These are the activations of a small network on made-up records, seen along a few directions, one row for each record.
Here are examples, each followed by its value of one field, C.
The largest differences between rows may come from other fields.
In the rows, 500 means zero.
Random noise pushes rows far along 3 fixed directions. That doesn't count. These rows show it; they differ only by the noise:
[607 361 478 381 629 764 343 434 478 787 479 478 549 575 412 303]
[623 539 499 247 412 471 409 464 627 385 526 498 446 405 383 465]
[536 413 474 401 543 614 387 540 507 626 503 470 538 602 520 415]
[482 626 459 570 492 544 429 486 476 583 411 545 634 549 380 469]
[644 566 503 222 393 454 411 438 646 351 525 507 433 363 342 467]

[400 628 511 616 430 291 626 539 503 287 507 533 457 408 531 663]
c6
[448 660 468 688 371 390 539 573 496 355 446 545 601 512 526 653]
c10
[488 384 479 380 487 505 442 596 521 506 541 448 477 604 616 502]
c14
[286 474 459 814 666 629 535 609 329 794 422 492 678 750 670 482]
c6
[436 393 457 506 440 485 438 756 514 448 550 436 560 742 775 593]
c11
[391 371 510 555 573 420 566 616 429 524 550 425 470 620 762 546]
c4
[372 555 533 525 554 315 639 422 477 465 510 523 414 423 482 513]
c2
[557 457 481 279 466 579 381 560 603 521 542 458 496 560 523 421]
c3
[491 409 464 646 465 585 435 673 437 506 507 487 572 640 664 577]
c9
[623 692 496 378 423 498 418 331 587 445 429 565 522 329 178 442]
c11
[383 732 466 591 464 390 499 502 493 488 419 554 613 513 384 509]
c3
[524 419 532 453 455 396 552 522 533 318 592 515 359 420 560 599]
c8
[457 374 464 488 549 597 419 624 476 622 537 467 541 667 634 460]
c3
[439 545 519 429 502 421 533 482 543 505 502 503 477 506 494 464]
c1
[569 332 543 198 536 469 510 471 594 463 601 408 323 435 587 436]
c4
[527 323 473 645 537 682 436 589 399 608 509 500 537 608 611 518]
c9
[526 363 545 343 594 463 571 416 512 481 586 470 298 359 505 466]
c6
[481 407 458 550 484 602 441 656 490 578 490 445 602 700 712 526]
c10
[541 495 517 384 459 484 487 488 552 441 538 465 446 450 503 476]
c7
[380 464 523 513 634 432 580 452 445 619 512 486 457 525 545 434]
c2
[339 607 483 732 551 443 598 474 383 578 419 546 573 522 472 537]
c7
[513 313 549 383 669 518 562 368 469 623 561 467 334 423 503 401]
c13
[490 320 488 659 504 523 522 626 415 457 552 492 479 589 691 629]
c5
[297 600 507 740 606 398 614 470 380 591 447 545 542 529 495 520]
c12
[311 524 499 734 544 402 596 561 391 519 476 549 529 591 592 589]
c8
[328 558 524 534 541 285 648 498 485 454 522 490 435 498 574 532]
c2
[426 441 496 605 458 370 582 605 453 355 544 507 446 525 655 648]
c5
[527 370 555 307 626 501 557 388 521 562 580 469 327 391 472 375]
c12
[444 359 494 527 468 403 560 670 470 368 584 464 432 584 750 622]
c5
[445 586 504 642 571 462 566 410 415 579 429 531 548 451 414 495]
c4
[419 601 490 652 486 463 554 484 448 508 448 533 555 491 458 538]
c7
[567 347 486 516 467 602 416 621 485 487 544 466 495 575 626 540]
c9
[513 557 471 618 461 548 488 530 482 517 449 504 605 550 513 530]
c10
[527 546 538 465 628 511 572 262 478 620 462 531 442 334 285 369]
c13
[531 536 462 585 499 640 406 480 456 626 429 538 630 558 393 471]
c14
[547 408 480 306 513 566 416 557 558 548 540 444 481 573 551 420]
c11
[487 630 516 281 425 399 496 482 639 435 494 492 486 480 453 444]
c1
[525 405 532 423 432 382 522 581 549 289 613 490 370 470 634 611]
c8
[576 732 493 594 532 651 441 258 489 689 358 601 646 391 121 347]
c1
[360 449 526 580 631 431 612 473 420 579 521 504 429 499 554 482]
c12
[419 374 523 585 577 466 570 533 437 544 535 477 452 562 648 545]
c13
[702 527 494 354 484 702 357 347 554 595 454 519 545 408 236 369]
c14

Here are new rows. What is C for each?
[526 145 530 135 612 587 418 639 592 636 664 343 354 681 807 350]
c1
[522 390 523 341 517 495 515 543 562 449 582 447 391 472 606 498]
c6
[649 368 523 395 556 609 488 370 490 537 530 496 395 380 399 421]
c5
[436 506 537 448 617 430 599 379 487 582 509 498 423 430 445 401]
c2
[491 584 504 748 628 622 527 336 370 692 402 559 584 432 315 441]
c6
[624 619 493 518 426 549 449 400 542 471 438 539 562 399 333 498]
c10
[629 348 506 549 512 620 457 496 451 498 534 504 469 476 516 529]
c5
[460 406 479 374 452 448 453 700 567 414 601 428 464 634 717 535]
c3
[412 419 532 510 669 511 585 436 431 658 522 489 433 502 523 398]
c12
[535 329 517 287 587 601 475 472 530 630 549 430 411 519 551 374]
c7
[487 431 527 489 448 379 531 581 526 321 589 492 399 493 633 616]
c8
[388 711 503 797 517 409 594 408 401 523 391 574 617 471 395 557]
c13
[540 531 515 478 429 459 510 489 540 372 518 542 462 432 459 561]
c8
[475 283 485 218 585 607 391 634 562 664 588 392 461 695 697 352]
c3
